These are the activations of a small neural network, seen along a few directions. Each row is one input.
Each table varies a few parts of the input and shows all the possible inputs, shuffled.
Descriptions start from the smaller parts, as in this example, which fits no table here: one of 2 separate values, together with either a single point or one of 11 places along a line or (one of 4 places along a line, together with one of 8 places around a ring).
Shared parts are said once, and a part with two or three values counts as separate values.

Other details of the inputs vary at random and push rows far along two fixed directions, the same in every table; ignore that.

A family of inputs:
R1: [ -6 -48  -7 -16   1 -29  23   0  -1   9  25 -23 -12]
R2: [  9  24   7   0   5  25  -9  -1  -2  -6 -26  19   6]
R3: [ -7  -1   2  15  -4   0 -13   1  -5  -6   9  -9   1]
R4: [  0   8  -4 -14  15   4  -5   4  -2  12  -1  -6  -5]
R5: [ -3 -40  -7  -1 -15 -26  30  -2   7  -7  12 -18  -6]
R6: [ -8  26  -5   4  35  22 -36   3 -11  31 -11   5 -11]
R7: [  4   0  -9 -12   6   2   3  -1  -5  14  -4   1   1]
R8: [ 19 -25  13  -9 -27  -2  33   3   5 -28  -7   9   6]
R9: [ 28  25  19 -12 -41  14  20  -4   9 -45 -32  26  25]
R10: [ 16   3  15  -5 -32   2   5  10   3 -23  -8  14   7]
R11: [-12  -7 -21   2  21  -5  -4 -11  -9  21  13 -20  -1]
R12: [  1 -15  -9 -14 -14 -20  24 -15   2 -11  14 -25   7]
R13: [  3   1 -13  -1 -21  -6  18  -9   7 -12 -11   4  10]
R14: [  7 -29   4 -18 -13 -15  24  10   3  -7  14  -9  -5]
R15: [ -6  21  12  24  32  30 -35  15 -18  21 -16  20  -3]
R16: [ -9 -46 -10  -7   1 -27  24  -2   0   1  34 -37  -7]
R17: [ 15  19  -4   2 -52  10  15 -12  20 -46 -29  23  18]
R18: [  8 -22   6 -17  11 -25  28  -6   9  21  31 -10 -10]
R19: [ -9  -1   1   3   6   1 -17  11  -2   4   5   0  -7]
R20: [-19 -30  -3   3  24 -29   6   6 -10  26  23 -32 -18]
R21: [ 16   4  10   2 -32  14   0   7   7 -24 -15  24   5]
R22: [ -7  17  -8  -1  12  10 -22  -4  -3  11  -9   5  -3]
R23: [  2  33   4  -1 -15  13 -19  -2   1 -14 -19  17  10]
R24: [  9 -25  -5   5 -40  -8  23  -7   7 -30   6  -1  15]
R25: [ 19   1   7   2 -40  12   7   7   5 -26 -16  27  14]
R26: [  5 -27  -5 -23  19 -15  32  -4  -8  16   6 -16   0]
R27: [ -4 -43 -10  -1  -6 -22  22  -7   1  -3  25 -28  -5]
R28: [12 20 22  6 15 11  1 -3  7  6 -1 21  2]
R29: [ 14   5   4 -20 -20  -4  14  -1   4 -13  -8   2   7]
R30: [-11  19   2  26   2  15 -27  11   2  -4 -12   9  -4]
R31: [-18  21   7  18  27  11 -47  14 -15  23  -1   4 -11]
R32: [  9  21  21  11  -7  27 -12  14   0 -21 -22  26   7]
R33: [ -2  -6   2 -18  32  -2   9   3  -6  17   3 -16  -5]
R34: [  3 -17 -15 -10 -18 -10  22 -18   7 -15   8 -16   7]
R35: [-23  33  -9  17  37  16 -38   4  -6  26  -9  -4 -11]
R36: [ 17  21   7  15 -33   6   5 -17  21 -32   4  24  15]
R37: [  5  13  22   8   6  15 -12  13  -9  -4 -13  13   1]
R38: [-22  -3  -7  14  37   3 -35  10 -17  40   9  -4 -13]
R39: [-11  14  -5   3  11  -6  -6  -3  -3  10  -3 -11  -4]
R40: [ -8 -20  -1 -10  30 -29  11  -8   4  34  38 -16 -16]
R41: [  0  33  -6  11 -14  23 -20  -7   6 -22 -14   9  13]
R42: [-15 -19  -9  15  14 -11  -2   6  -6  21   8 -12  -9]
R43: [  0  -8  -8 -22  -9 -13  15  -4   7  -8   5  -9   2]
R44: [-16  27 -12   8  33  16 -40   1 -13  32  -9   7  -4]
R45: [ -6  23   4  21  17   1 -15  -6   9  15   6  11  -7]
Each input here is: one of 5 places along a line, together with either a single point or (one of 2 separate values, together with one of 4 places along a line).
Changing only the place on the line of 5 turns R14 into R30. The same change can be made to R10. Which row results?
Answer: R20
List by row number the other rows that have the place on the line of 5 in common with R22.
Answer: R1, R19, R23, R31, R38, R40, R43, R44
Change only the place on the line of 4 in R13. List by row number the other rows that result.
Answer: R17, R35, R39
Change only the choice among 2 separate values in R17. List by row number the other rows that result.
Answer: R5
List by row number the other rows that have the place on the line of 5 in common with R26.
Answer: R2, R8, R9, R15, R28, R32, R33, R37

A family of inputs:
R46: [  1 -31   6  -4  12 -23  28   1   1  17  18 -12 -14]
R47: [-10   2   0   6  23  12 -24   6 -10  12   2 -14  -8]
R48: [ -4 -29  -2 -12  -1 -28  21  -5  12   4  26 -17  -9]
R49: [-12 -18  -1  -2  39 -12  -4  -2  -6  31  30 -30 -17]
R50: [ -8  13  -2  11  15  15 -32   4 -17  13  -6  -5   0]
R51: [ 12  -2   2  -6 -31  -8  11  -9   7 -20   7   9   9]
R52: [  1 -32  -1 -18  -2 -15  17  11  -7   2  16 -14  -6]
R53: [  0 -18  10   5  18  -9  15   0  -4  10  10  -3  -4]
R54: [ 13 -12 -12  -2 -45   2  22 -10  10 -38  -8  -1  19]
R55: [-24 -21 -10  -1  40 -19  -6   1 -22  35  18 -36 -13]
R56: [  5  -9   3  -3 -22 -18  23 -12   5 -17   8  -4  11]
R57: [  3 -35   6  -5  25 -14  20   0  -6  24  25 -16 -10]
R58: [ 11  -8   1  -5 -37 -21  29 -11  12 -22   5  -1   7]
R59: [ -6 -10   6   8  27  -3  -8   7  -2  30  11   5 -13]
R60: [  4  -4  -3  -3 -33 -11  13  -1   2 -21 -10  -2   7]
R61: [  3 -16   1 -10  -7 -13  13  -5   8  -7  21  -8  -5]
R62: [ 19   2   4 -30 -22 -10  35 -15  19 -23  -2   3   9]
R63: [  7  45  -8   1  -7  23 -10 -17  12  -9 -22  24  14]
R64: [  5 -13   1  -5  -4 -12  10  -9  -1   2  17 -13   3]
R65: [-10 -10   4  11  45  15 -23  13 -22  37   2 -10 -13]
R66: [-18  21  -1  16  21  17 -45  12  -5  15 -10   5 -10]
R67: [-14   5   1  10  26  -7 -12   0   1  20  13 -14 -18]
R68: [-21   8 -16  20  30  -5 -17  -7  -1  29  12 -15 -14]
R69: [ -1  21  13  15  24  19 -27  10  -7  15   3   7  -3]
R70: [ -5 -34  -7 -14   1 -37  22  -7   3  16  30 -22  -6]
R71: [  3  28  14  16 -13  25 -18  13  -3 -23 -26  23  12]
R72: [-10  12  11  14  31   4 -16   8  -8  18   7  -1  -6]
R73: [-12 -25  -8 -12  17 -11  -1   4  -9  13  19 -24 -15]
R74: [ 15  12 -16 -21 -38   6  26 -16  13 -32 -25  10  21]
R75: [  3 -16 -17  -2 -37 -15  28  -8  11 -27  -5  -9   7]
R76: [-14  -7 -14 -27  43 -14   1  -4 -18  43   9 -30 -11]
R77: [ 16 -16   9  -2 -38  -3  29   6   7 -30 -18  13   6]
R78: [ -3 -12  -8 -33  22 -12  17  -5  -3  14   4 -24  -8]
R79: [-13  17 -13  21   1  15 -20  -4  -4  -7 -15   1   7]
R80: [  8 -22   7  -5   1  -7  15   1   0   5  14   6  -5]
R81: [ -1 -43  -1 -13   1 -20  23   9  -3  11  10  -9  -9]
R82: [ 11 -16   7  -8 -31 -18  36 -11  17 -35   8  -4   9]
R83: [ -5  -2   6   1  25  -1 -12   9  -7  22  20  -2 -12]
R84: [-13  16  -5  12   8   9 -36   7 -10  14  -9   5  -2]
R85: [ -2  23  10  14  15  29 -35  17 -13   6 -13   9   1]
R86: [ -5  32  13  21  15  15 -28  11  -1  11  -7  15  -8]
R87: [  5  39   2  15 -28  31 -38   4  -4 -24 -28  32  14]
R88: [ -4   5   5  11  19  22 -28  14 -15  15 -10  14  -8]
R89: [ 14   0  -6   5 -38   3  18 -15  17 -32   0   6  18]
R90: [-16  23 -16  24   6  19 -40   3  -2   8 -16  11   1]
R91: [  6 -13  -7 -34   8 -26  33 -16   2  15  16 -18   0]
R92: [ 13 -14   7 -11 -43  -7  21  11  11 -31  -8  13  11]
R93: [ 12   0  12  -2 -28  -5  12   5  15 -19   1  18   7]
R94: [-12  23 -15  21   8  25 -40   2  -8   5 -12   9   0]
R95: [  8  -6   2  -5 -39  -7  20   0  13 -36 -11   0   4]
R96: [ -8  17 -11  20  -2   7 -21  -7  10   3  -1  11   2]
R97: [ 21   1   8 -30  -9 -11  34  -4  10  -9   0   6   8]
R98: [  8   2 -10   4 -31   1   8 -13  14 -24   4  10  11]
R99: [ 16  49  11  -7 -10  34 -17   9   1 -18 -40  33  15]
R100: [  6  44  15  21 -24  32 -29  18   2 -26 -36  34   8]
R101: [-25   9 -13  23  42   1 -23  -8  -7  31  14 -16  -9]
R102: [  0  18  13  21   4  27 -20  11 -10  -7 -27  23   6]
R103: [ 22  43  16   1  -2  29  -9  -2   6  -9 -32  42  11]
R104: [ 13  -6   2 -24   7   1  21   1  -4   4 -16   4   2]
R105: [ -8 -30  -2 -12   2 -20  23  -1  -1  -8  11 -27  -4]
What is each input in this table made of?
Answer: one of 2 separate values, together with one of 5 places along a line, together with either a single point or one of 5 places around a ring
Changing only the place on the line of 5 turns R56 into R101. The same change can be made to R55. Which row results?
Answer: R79
List by row number the other rows that have the place on the line of 5 and the choice among 2 separate values in common with R51.
Answer: R56, R58, R64, R70, R91
Change only the place on the ring of 5 in R73. List by row number the other rows that result.
Answer: R47, R66, R95, R105
Change only the choice among 2 separate values in R53. List by row number the other rows that result.
Answer: R102
Start at R104 and move only the place on the line of 5, one step at a time. The first step leads to R99. Which rows follow, in order?
Answer: R78, R76, R74
Change only the choice among 2 separate values in R70. List by row number the other rows that result.
Answer: R84
